Each row below holds a small network's activations on one input, seen along a few directions.
Each table varies a few parts of the input and shows all the possible inputs, shuffled.
Descriptions start from the smaller parts, as in this example, which fits no table here: one of 5 places around a ring, together with either a single point or one of 11 places around a ring or (one of 2 separate values, together with one of 6 places along a line).
Shared parts are said once, and a part with two or three values counts as separate values.

Other details of the inputs shift rows strongly along two fixed directions, in all tables alike. That doesn't count.

Rows:
R1: [ 13  29  56 -85 -20  70  -1  -5 -24  42  16 -18   8 -41 -63]
R2: [ -2  49  12 -85  21  17   9 -29  50  34 -11  -2   1  -5 -46]
R3: [ -5 -10 -19  20   9 -15  12 -11   9 -16 -12  -7  24  18  -3]
R4: [ 15 -27  30  15 -43  27 -10  30 -56 -10  30   7  -7 -13   7]
R5: [ -6 -11  -9  23  15 -14  10 -12  12 -12  -9  -7  24  21  -6]
R6: [ -6   4 -21  17   8 -22  -2  -2  21  -5  -5  19  -4   7  15]
R7: [  2 -14  25  15 -25  35 -28  35 -43  13  28  38 -32 -10  13]
R8: [ -1  -1 -15  10  -9 -29  -8  -6  26 -10  -7  12 -11   2  30]
R9: [  2 -21 -18  13   1 -22   6  -8  16 -21 -12 -15  20   8   8]
R10: [-15 -16 -10  21  23  -7   7 -14   3  -8 -16  -2  20  22  -9]
R11: [  5  40   0 -97  -3   2  13 -25  63  27   0 -11   4 -14 -20]
R12: [-15 -11  -6  29  24  -2   7 -11   3 -12 -22  -4  16  15 -17]
R13: [ -6   5 -24  20  29 -29  29   1 -19  -8 -13 -55   8  17  10]
R14: [ 14   3   8  13 -21  19 -10  43 -64  10  39  -9 -48 -18  28]
R15: [ 18 -27  28  11 -56  21 -22  27 -50 -14  28   0  -8 -15  16]
R16: [ -5   6  -8  27  29  -4 -12  -4  10   0 -22  18  -6 -10   4]
R17: [ -6   2 -14  19  14 -21  -2  -4  24   0  -4  20  -3  12  12]
R18: [ -1   1 -16  14   5 -26   2  -4  21  -9  -7  18  -8   4  22]
Each input here is: one of 2 separate values, together with either a single point or one of 8 places along a line.
Q: The inputs of R2 and R12 match in every part but the choice among 2 separate values. If R18 is changed in the same way as R2 into R12, which row does it become?
A: R4
Q: Which other rows does R8 become when the choice among 2 separate values takes its other values? List them by row number.
A: R15
Q: Which other rows does R6 become when the choice among 2 separate values takes its other values? List them by row number.
A: R3

Rows:
R19: [ -7 -14 -13  45  15 -17   0   1  -1 -17 -13   8   4  13  11]
R20: [ -6 -18 -13  42  10 -16   3   0  -6 -20 -12  -3  11  15   7]
R21: [  1   5   3 -22   0   7  11  -5  -3   6   3 -19   8   3 -13]
R22: [  4  16   2 -26  -8  -2   1  -4  15   9   3   3  -7  -6   0]
R23: [ -4 -15 -15  44  16 -18   1   1  -3 -17 -12   3   2   9  13]
R24: [  4   3   5 -21  -1   7   9  -7   0   2   0 -17  10  -1 -16]
R25: [ -8 -13 -20  41  15 -20  -2   3   2 -14 -11   7   0   8  19]
R26: [  1  12   3 -25  -5   4  -1  -5  19   7   3  11  -3  -4  -5]
R27: [ -5 -17 -16  43   9 -19   5   0 -11 -20 -10  -8   7  12  14]
R28: [  1  11   4 -22   4   5   8  -3   2  10   3 -10   1   1 -10]
R29: [  4  14   2 -26  -6  -1  -2  -3  17   9   3   2  -6  -5   0]
R30: [  2  13   5 -21   1   4   8  -6   1   8   0  -9   2  -4 -10]
R31: [  0   2   8 -21  -2   7   7  -7   0   4  -1 -16  11   1 -16]
R32: [  1  10   5 -26  -5   2  -2  -6  18   9   2   8  -5  -4  -2]
R33: [  1   9   5 -21   3   6   6  -3   4   9   1  -8   5  -4 -11]
R34: [ -4 -12 -22  38  11 -26  -3  -1  16 -17 -11  15  -5   8  24]
R35: [  2   8   8 -21   2   7   4  -7   4   8  -2  -4   6  -2 -13]
R36: [  2  11   3 -24  -6   3  -2  -6  19  10   5   9  -2  -5  -3]
R37: [  0  11   4 -20   1   8   0  -6  10  11   1   1   2  -4 -12]
R38: [ -7 -10 -20  41  16 -22  -3   0   4 -15 -14   3  -2  10  19]
R39: [ -8 -11 -22  41  17 -23  -1   1   1 -13 -11   5  -4  14  20]
R40: [ -2   8   6 -22   1   8   0  -6   9  10  -1  -1  -1  -3 -10]
R41: [ -7 -10 -20  44  14 -22  -1   0  -1 -15 -13   5  -4   9  20]
R42: [ -5 -20 -13  42   9 -17   2  -1  -8 -19 -13  -4  11  13  11]
R43: [ 14 -28  44  27 -55  53 -38  56 -86   3  48  31 -35 -29  17]
R44: [  2   4   6 -19  -2   8   7  -7   1   6   1 -14  13   1 -18]
R45: [ -9 -17 -12  44  15 -18  -1   0  -2 -15 -13   5   2  11  14]
R46: [  3   6   5 -22  -2   6   7  -6  -1   3   1 -20  10  -1 -13]
R47: [  2  10   3 -22   2   7   2  -5   8   8  -1  -2  -1  -6 -11]
R48: [  1  10   7 -18   2   8   4  -7   6  10   1  -4   6  -2 -15]
R49: [  3  14   0 -27  -4  -2   0  -3  15  11   6   3  -9  -1   0]
R50: [ 12 -27  44  30 -56  55 -37  58 -86   1  51  33 -37 -28  15]
R51: [  3  10   3 -27  -6   2  -3  -7  17   8   1  10  -2  -5  -2]
R52: [  2  12   6 -21   2   5   4  -4   4   7   1 -11   3  -4 -10]
R53: [  2  12   1 -27  -6  -1   0  -2  17  10   4   5  -4  -7   0]
R54: [  2   4   4 -22  -1   7  10  -5  -1   5   1 -17  12  -2 -14]
Q: The inputs of R40 and R43 match in every part but one. If R32 is changed in the same way as R40 into R43, which row does it become?
A: R51
Q: What is each input in this table made of?
A: one of 4 places along a line, together with one of 9 places along a line
Q: Which other rows does R33 become when the place on the line of 9 takes its other values? List them by row number.
A: R19, R23, R28, R30, R35, R45, R48, R52
Q: A walk changes only the place on the line of 4. It starts at R22 and steps to R41. List the rest of the walk in order.
A: R30, R27

Rows:
R55: [ -2  11 -11   4  14 -13   3  -7  15   1 -10   3  -5   1   5]
R56: [ -3  -3 -11   3  11 -11  14  -6   0  -5  -8 -24  12  12  -3]
R57: [  8  24  36 -62 -18  50  -1  11 -28  34  27 -12  -8 -22 -34]
R58: [  5 -11   4  12 -23   1 -12  16  -8  -7  15  21 -11  -4  19]
R59: [ -4  11 -15   2  18 -13   7  -5  10   3  -8  -5  -7   5   5]
R60: [ -2  11 -12   0   8 -18   2  -6  20   1  -6   3  -8   5  11]
R61: [  0  -2 -12  -2  -2 -16   4  -9  23  -8  -5   3   9   5   5]
R62: [ -3   6 -11   1  12 -11  -2  -8  21   1 -13  10  -6   1   6]
R63: [  8  35  20 -82 -12  25   1 -13  30  32  10   8  -4 -15 -30]
R64: [  1   2 -15  -1   8 -18  13  -5   7  -4  -4 -20   6   6   7]
R65: [  0 -12  13  34  -7  17 -14  20 -36  -2  11  12  -9  -7   5]
R66: [  0  -2 -12  -1   1 -16   4  -9  17  -8  -8  -7   7   2   7]
R67: [  0   2 -13  -4   2 -18   2  -7  21  -5  -8  -1   0   2  12]
R68: [  6  -9   0  17 -14  -1  -4  22 -29  -4  18  -3 -17  -4  22]
R69: [ -1 -17  13  30  -9  18 -19  19 -30  -2   9  18 -11  -8   7]
R70: [  0 -18  13  32  -8  17  -5  23 -49  -6  12  -2  -7  -2   3]
R71: [ -4  11 -15  -1  13 -17   6  -3  13   3  -4  -6 -10   8  11]
R72: [  3   1 -12   1   2 -17   9  -7  12  -7  -6 -13   8   3   6]
R73: [ -3  -7  -7   2   6  -9   5 -11  11  -8 -11 -12  14   8  -3]
R74: [ -1  -3  -7   4   7 -11  10 -10   6  -8 -10 -18  16   9  -5]
R75: [  3   6 -13  -2   4 -20   8  -6  15  -4  -5  -7   1   3  11]
R76: [  5 -19  13  25 -17  12  -6  16 -39 -10  11  -4   1  -2   3]
R77: [ -3  -7  -6   2   3  -9   5 -11  16  -9  -8  -2  16  11  -4]
R78: [  7  44  21 -87   4  28  12 -19  26  36   2 -15   6 -17 -45]
R79: [  3 -23  13  22 -18  14 -11  15 -34 -10  10   3  -1  -4   5]
R80: [  3 -19   9  25 -13  13  -3  20 -45  -8  14  -9  -3   1   5]
R81: [  2 -23  13  22 -20  14 -10  14 -27 -10  13  12   2   0   3]
R82: [ -4   6 -12  -3   6 -16  -4  -7  24   0  -9   9  -9   4  12]
R83: [  0 -21  16  28 -14  16 -12  14 -27  -8  10  18  -1  -2   1]
R84: [ -6  -4  -3   6  14  -5   5 -13   9  -5 -16  -5  13   7 -10]
R85: [ -4   5 -11  -3   3 -16  -4  -8  31   0  -6  20  -6   7  10]
R86: [ -5   2  -7   5  15  -6  -3  -9  23   1 -11  17   4   3  -4]
R87: [ -5   3  -8   5  18  -6  -2  -9  18   0 -15   7   1   0  -3]
R88: [ -6   8 -12   6  24  -7   7  -5   6   3 -10  -7   0   4  -4]
R89: [ 10   9  45 -48 -34  55 -16  17 -25  28  33  18 -10 -25 -27]
R90: [ -4   0  -3   9  15  -5  10 -11   3  -5 -15 -10  15   8 -12]
Q: The inputs of R84 and R83 match in every part but one. If R62 is changed in the same way as R84 into R83, which row does it become?
A: R63
Q: What is each input in this table made of?
A: one of 4 places along a line, together with one of 9 places around a ring
Q: A walk changes only the place on the line of 4. It starts at R57 and steps to R65. List the rest of the walk in order.
A: R69, R89
Q: Which other rows does R90 become when the place on the ring of 9 takes its other values? List them by row number.
A: R55, R60, R65, R72, R74, R75, R76, R78
